These are the activations of a small neural network, seen along a few directions. Each row is one input.
In each table, some parts of the input vary, and every possible input appears once, in random order.
A made-up example of a description, with smaller parts first: one of 3 separate values, together with either a single point or one of 9 places around a ring or (one of 5 places around a ring, together with one of 6 places along a line).
Shared parts are said once, and a part with two or three values counts as separate values.

Other details of the inputs vary at random and push rows far along two fixed directions, the same in every table; ignore that.

Rows:
row 1: [  4  11   4 -13   2   6 -15   5  13 -10   0   2 -13  10]
row 2: [ 42   1  -4 -24  24  -3 -32   6  15 -15  -1 -15 -15  64]
row 3: [ 17   6  -9 -13   0 -10  -7  27  11 -14  22  -4  -5  -1]
row 4: [-32 -15  -9  36  29  -1 -20 -72 -51  32 -56 -36  42  22]
row 5: [ -17   15    5   14  -46  -33   57   77   23  -30   51   37   -4 -111]
row 6: [ 18  -1   0  -7  12  12 -10   1   9  -6   9   1  -3  16]
row 7: [ 13   0   1  -9   5   3  -7   9   9 -17   3  -7  -3  17]
row 8: [ 17   6   1 -12  -6 -10  -2  29  14 -23  15  -6 -11  -5]
row 9: [ 10   6  -7 -14   4  -8 -14  11   3 -11   3 -17  -1  10]
row 10: [ 10  13   4 -12  -3   1 -16   6   9  -6   5  -7  -7  11]
row 11: [ 17  -4  -3  -4   9   5  -9   8   7 -12  10  -2  -1  19]
row 12: [ 39 -21   8 -44  10  38 -42 -53 -18  35 -20   0 -31 111]
row 13: [ -17   17    0   10  -50  -28   56   73   24  -34   46   24  -10 -109]
row 14: [ 14   7  -9  -5   4  -1 -15   5   1  -7   8  -6  -6  13]
row 15: [  6   8   1  -7   6  -1  -6   8  18  -6   1   8 -12  10]
row 16: [-82 -20 -15  72  20  17  10 -99 -71  58 -71 -32  59 -28]
row 17: [13 -1  8 -6 12  6 -8  4  8 -6  6  8  2 11]
row 18: [  3   8   8  -7   6   2 -13   7  11  -4   4  14  -6   9]
row 19: [12 10  0 -6  0 -6 -6  9 14 -3  7  0 -6 11]
row 20: [ 19   0  -5  -5   6  -4 -12  10   4 -11   9  -9  -4  12]
row 21: [ 8  1  9 -5 11  9 -9 10 10 -2  4 12 -3 11]
row 22: [ 2 -5  3  5  7 -2  0  3 -1 -7  1  3 11  4]
row 23: [-22  -2 -15  18   3 -18  13  -6 -13   6 -11 -16  20 -21]
row 24: [ 14  10   0  -7   0   3 -17   5   7  -1  12  -1  -5  14]
row 25: [  8   7   1  -8   5   7 -16   4  12  -5   7   8 -11  13]
row 26: [ 47 -12  16 -59  -8  31 -27 -16   5  13  -2  11 -46  84]
row 27: [ -19   18   14   13  -51  -30   57   77   29  -23   56   42   -3 -113]
row 28: [-21  -4  -8  16  11 -12  -6 -21 -25  13 -19 -17  27  -5]
row 29: [  9   4   5 -11   7  14 -10   8  12  -7   0   0 -11  12]
row 30: [-60 -28  11  28 -24  10  40 -67 -59  61 -37   9  22 -28]
row 31: [ 10   2   2  -5  10   6  -1  11  17  -4   2   6 -10  12]
row 32: [ 14  -3  -3  -3   9  -4   2  12  13 -14   5  -1  -2  16]
row 33: [-69  -9  -5  54 -13  -3  46 -34 -34  19 -27 -11  42 -86]
row 34: [15 -1  0 -6 12  4  0  5 15 -8  4  2 -4 13]
row 35: [-55 -30   0  32 -27   8  44 -70 -50  57 -46   3  16 -29]
row 36: [12  7 -9 -4  4 -9 -4 10  8 -9  3 -5 -7 11]
Description of these inputs: one of 4 separate values, together with either a single point or one of 8 places around a ring.
Changing only the choice among 4 separate values turns row 22 into row 7. The same change can be made to row 27. Which row results?
Answer: row 10
List by row number the other rows that have the choice among 4 separate values in common with row 11.
Answer: row 3, row 6, row 12, row 14, row 16, row 20, row 24, row 25
Change only the place on the ring of 8 in row 23. List by row number the other rows that result.
Answer: row 2, row 15, row 19, row 31, row 32, row 34, row 36

Rows:
row 37: [-30 -12 -26  37  17 -17  -7 -50 -49  13 -43 -54  45  -2]
row 38: [-51 -12   6  33 -43 -12  60  -7 -25  24  -3  18  15 -84]
row 39: [-44 -13   3  24 -47 -15  67   7 -18  13   3  18   6 -90]
row 40: [ 36  17  20 -41   3  28 -44  12  27  -7  18  21 -34  46]
row 41: [ 34  16  13 -40   4  25 -41   9  25  -9  12  12 -36  53]
row 42: [-37   7 -16  30 -29 -35  36  18 -17  -7   6 -17  20 -82]
row 43: [-35  10 -16  28 -41 -40  42  31 -13  -8  16  -7  14 -93]
row 44: [-39 -35  -6  44  28  21  16 -78 -45  39 -54 -15  38  13]
row 45: [ 18 -11  19  -9 -17  -1  41  56  32 -21  41  43 -16 -32]
row 46: [-49  14  10  21 -35   1  35   9   0  12   8  26   0 -86]
row 47: [ 16  -6 -24   2  40  -5 -49 -49 -32   6 -40 -57  26  72]
row 48: [ 42  -2  12 -41 -11   8 -10  17  20  -4  20  18 -36  43]
row 49: [  3  24 -24  40 116   7 -98 -44   4 -24 -53 -65  58  80]
row 50: [ 44 -14  10 -25  15  18  -1  22  32 -16  19  21 -24  44]
row 51: [ 51  50 -10   0  82 -12 -71  71  74 -81  31 -15  10  37]
row 52: [-38 -29  -1  37  21  14  11 -68 -44  39 -46  -7  36  12]
row 53: [ 21  -7  16 -14 -22  -5  50  74  47 -28  54  51 -23 -50]
row 54: [-32 -34  -4  40  24  22  19 -67 -37  34 -45 -11  33   9]
row 55: [ 10   1   9 -23 -42 -12  42  49  23 -13  36  30 -33 -39]
row 56: [-38   5 -14  30 -35 -33  38  17 -20  -3   6 -14  20 -86]
row 57: [  2  20  17 -22 -31   7  14  46  34 -15  36  34 -31 -41]
row 58: [-35 -27   1  37  20  16  13 -61 -36  38 -39  -1  34   4]
row 59: [ 51 -10  12 -38  15  17  -5  32  37 -19  26  24 -29  48]
row 60: [ 51  -2  10 -49 -13   9  -1  31  33 -16  26  15 -44  43]
row 61: [ 50   8 -13 -33  16 -15 -38  27  17 -28  17 -24 -13  55]
row 62: [ 43  -1   8 -47 -13   2  -8  26  22 -12  22  16 -42  40]
row 63: [-51 -11   5  29 -51 -16  70   4 -20  21   2  20  11 -91]
row 64: [ 23  12 -10 -16 -24 -32  16  67  29 -40  44  -1 -14 -38]
row 65: [  5  25  22 -19 -31   7   4  46  31 -12  41  43 -28 -39]
row 66: [ 28  -6  20 -15 -21  -2  43  72  45 -29  57  53 -22 -40]
row 67: [-29  -6 -25  32  11 -19  -3 -38 -39  14 -33 -44  37  -5]
row 68: [ 46  -3   9 -44 -11   6  -8  21  21 -11  19  14 -42  50]
row 69: [-45 -21   8  42 -20  -5  64   2 -13  15   2  30  25 -79]
row 70: [ 60  17  -9 -47   4 -14 -41  37  23 -28  24 -17 -29  58]
row 71: [ 22  14 -12 -11 -25 -40  22  74  27 -47  48   1 -10 -47]
row 72: [-48  26 -24  78  87  -9 -43 -34  -6 -19 -48 -56  81 -14]
row 73: [ 15 -10  11  -9 -16  -3  41  54  33 -22  40  41 -17 -37]
row 74: [-43 -20  -4  29   2  10   3 -83 -56  53 -53 -16  26  12]
row 75: [-39 -11   8  20 -52 -18  64  16 -14  10  11  26   2 -86]
row 76: [ 54  47  -9  -7  86  -8 -80  64  73 -78  26 -19   9  51]
row 77: [-42 -22   7  40 -17  -3  65  -1 -14  15   1  25  25 -72]
row 78: [ 39  -2  10 -44 -13   2 -11  19  18  -5  18  18 -37  44]
row 79: [-59  11  15  32 -34   5  35  -6 -12  20   3  24  14 -90]
row 80: [ 52  12 -11 -37   6 -16 -31  41  26 -31  25 -17 -21  43]
row 81: [ 39  17  13 -43   8  29 -44   8  29  -6  13  15 -38  57]
row 82: [  0 -15  -2 -10  12  14 -25 -62 -32  37 -41 -15   1  68]
row 83: [ 51   7 -12 -33  16 -12 -35  26  18 -28  17 -26 -14  56]
row 84: [  5 -29  -1   3  43  29 -23 -64 -26  27 -45 -15  15  76]
row 85: [ 37  14  13 -41   5  28 -39   8  27  -9  11  12 -38  54]
row 86: [ 15 -25   7   0  43  30 -30 -57 -21  25 -34  -7  12  78]
row 87: [  2 -15  -1  -6  20  20 -32 -73 -32  42 -44 -17   3  75]
row 88: [-57  10   8  26 -30   2  31  -6 -12  16  -2  18   7 -80]
row 89: [ -5   1   3 -10  31  35 -57 -74 -27  36 -50 -20   0  76]
row 90: [ 53   3  10 -54 -14   3  -8  37  32 -14  30  23 -48  44]
row 91: [-37   5 -13  31 -31 -35  41  21 -18  -5  10 -13  22 -87]
row 92: [ 59  11 -11 -40   8 -16 -28  47  31 -40  29 -18 -21  43]
row 93: [-41 -25  -9  29   4  13  10 -86 -57  47 -61 -28  24  14]
row 94: [ -4   1   1  -6  31  41 -55 -77 -24  36 -50 -22   0  78]
row 95: [-39   3 -18  35 -23 -33  40   9 -18  -2   3 -19  27 -77]
row 96: [-58  11  13  28 -35   2  34   0 -10  18   3  26  10 -86]
row 97: [ -8   4   5  -8  30  34 -61 -75 -29  39 -48 -15   3  78]
row 98: [-56  -2   4  29  10  27 -20 -86 -49  51 -56 -18  30   6]
row 99: [ 10  22  22 -27 -35   5  11  58  41 -20  45  43 -34 -41]
row 100: [ 10   0 -21  -1  32  -3 -56 -57 -38  17 -42 -54  17  79]
row 101: [-40 -10   2  24 -49 -14  67  10 -10  11   9  20   1 -87]
row 102: [-58   3   3  33  11  25 -21 -84 -45  54 -53 -10  28   0]
row 103: [ 12 -14  11  -1 -17  -1  47  50  32 -22  37  37 -15 -39]
row 104: [ 53   6 -12 -33  13 -16 -30  34  21 -35  20 -25 -11  47]
row 105: [ 56  12 -12 -40  14 -16 -43  32  23 -30  21 -21 -21  61]
row 106: [-45 -19   9  44 -20  -5  61   1 -14  14   5  31  26 -82]
row 107: [-41  -4 -26  36  11 -12 -15 -67 -58  35 -53 -52  39   4]
row 108: [ 55  17  -9 -40   8 -15 -39  37  23 -26  24 -15 -26  53]
Changing only one part turns row 101 into row 68. The same change can be made to row 90. Which row results?
Answer: row 62
Changing only one part turns row 47 into row 104. The same change can be made to row 58. Which row results?
Answer: row 66
Describe the family of inputs behind these rows.
Answer: one of 4 separate values, together with either a single point or one of 5 places along a line or (one of 3 separate values, together with one of 4 places along a line)
Change only the choice among 3 separate values in row 86. List by row number the other rows that result.
Answer: row 38, row 40
Change only the place on the line of 4 in row 86. List by row number the other rows that result.
Answer: row 44, row 45, row 84
Change only the choice among 4 separate values in row 50. List by row number the other rows that result.
Answer: row 44, row 54, row 103
Change only the choice among 4 separate values in row 94. List by row number the other rows that result.
Answer: row 41, row 81, row 85

Rows:
row 109: [ 52   1  27 -60 -54 -11  33  84  60 -27  70  65 -65 -17]
row 110: [ 12  -9  -4  -5  55  26 -70 -74 -26  19 -53 -36  20 101]
row 111: [-31   5 -12  29  30  -4 -16 -26 -12   6 -27 -20  28  -5]
row 112: [  1  11  -7   4  21 -12 -23   2   1  -3  -2 -11   8  16]
row 113: [ -35    5    3   13  -53  -15   57   40    4   -7   31   21   -2 -102]
row 114: [-17 -20  11   1   0  26   6 -53 -25  37 -38   4   5  24]
row 115: [ 49   7  21 -44 -18  18   5  58  48 -23  49  43 -47  12]
row 116: [ 40   9   3 -35   9   4 -39  18  20 -22  12  -4 -20  47]
row 117: [ 25  -6  -1 -24  19  19 -31 -21 -12  12 -14 -16  -8  71]
row 118: [ -45  -17   12   21  -64  -15   97   29   -6   11   23   43   -2 -121]
row 119: [ 85  19  21 -66  -7  -8 -28  94  66 -53  73  34 -53  41]
row 120: [  5 -10   8  -7 -10  12   0 -20  -8  24  -2  16 -12  21]
row 121: [  2  -3   2 -10  -8  22  -7 -25 -14  19 -16   4 -11  30]
row 122: [ 28  -7   3 -23  16  15 -37 -32  -7  18  -7  -7 -10  67]
row 123: [-28  14 -10  24  -4 -18  10  11  -3  -6  -3 -10  18 -53]
row 124: [-34   3 -21  50   5 -27  31  14  -7 -18  -1 -21  40 -72]
row 125: [-21 -19  -2  15  -2  14  13 -50 -34  35 -27  -3   8   6]
row 126: [-24   4   7  12 -29  -5  40  30   8  -4  18  22  -1 -64]
row 127: [-24   7 -20  38  35 -11 -15 -23  -7 -11 -25 -36  37  -6]
row 128: [-29 -15   7   3 -29   8  29 -33 -22  27 -18   8  -7 -20]
row 129: [-48  -1 -17  45  13 -19  14 -19 -26   9 -20 -23  32 -43]
row 130: [ 78  25  -5 -41  41  -5 -60  40  43 -46  26 -16 -20  89]
row 131: [-20  14 -16  33   3 -24  12  16   2 -21  -2 -25  28 -54]
row 132: [-21 -17 -10  27  30  10 -21 -59 -44  26 -46 -32  36  31]
Changing only one part turns row 127 into row 110. The same change can be made to row 130. Which row results?
Answer: row 119
Describe the family of inputs behind these rows.
Answer: one of 4 separate values, together with one of 6 places along a line
Start at row 118 and move only the place on the line of 6, one step at a time. The first step leads to row 125. Which rows follow, in order?
Answer: row 117, row 132, row 129, row 124
Change only the choice among 4 separate values in row 117. List by row number the other rows that result.
Answer: row 113, row 122, row 126
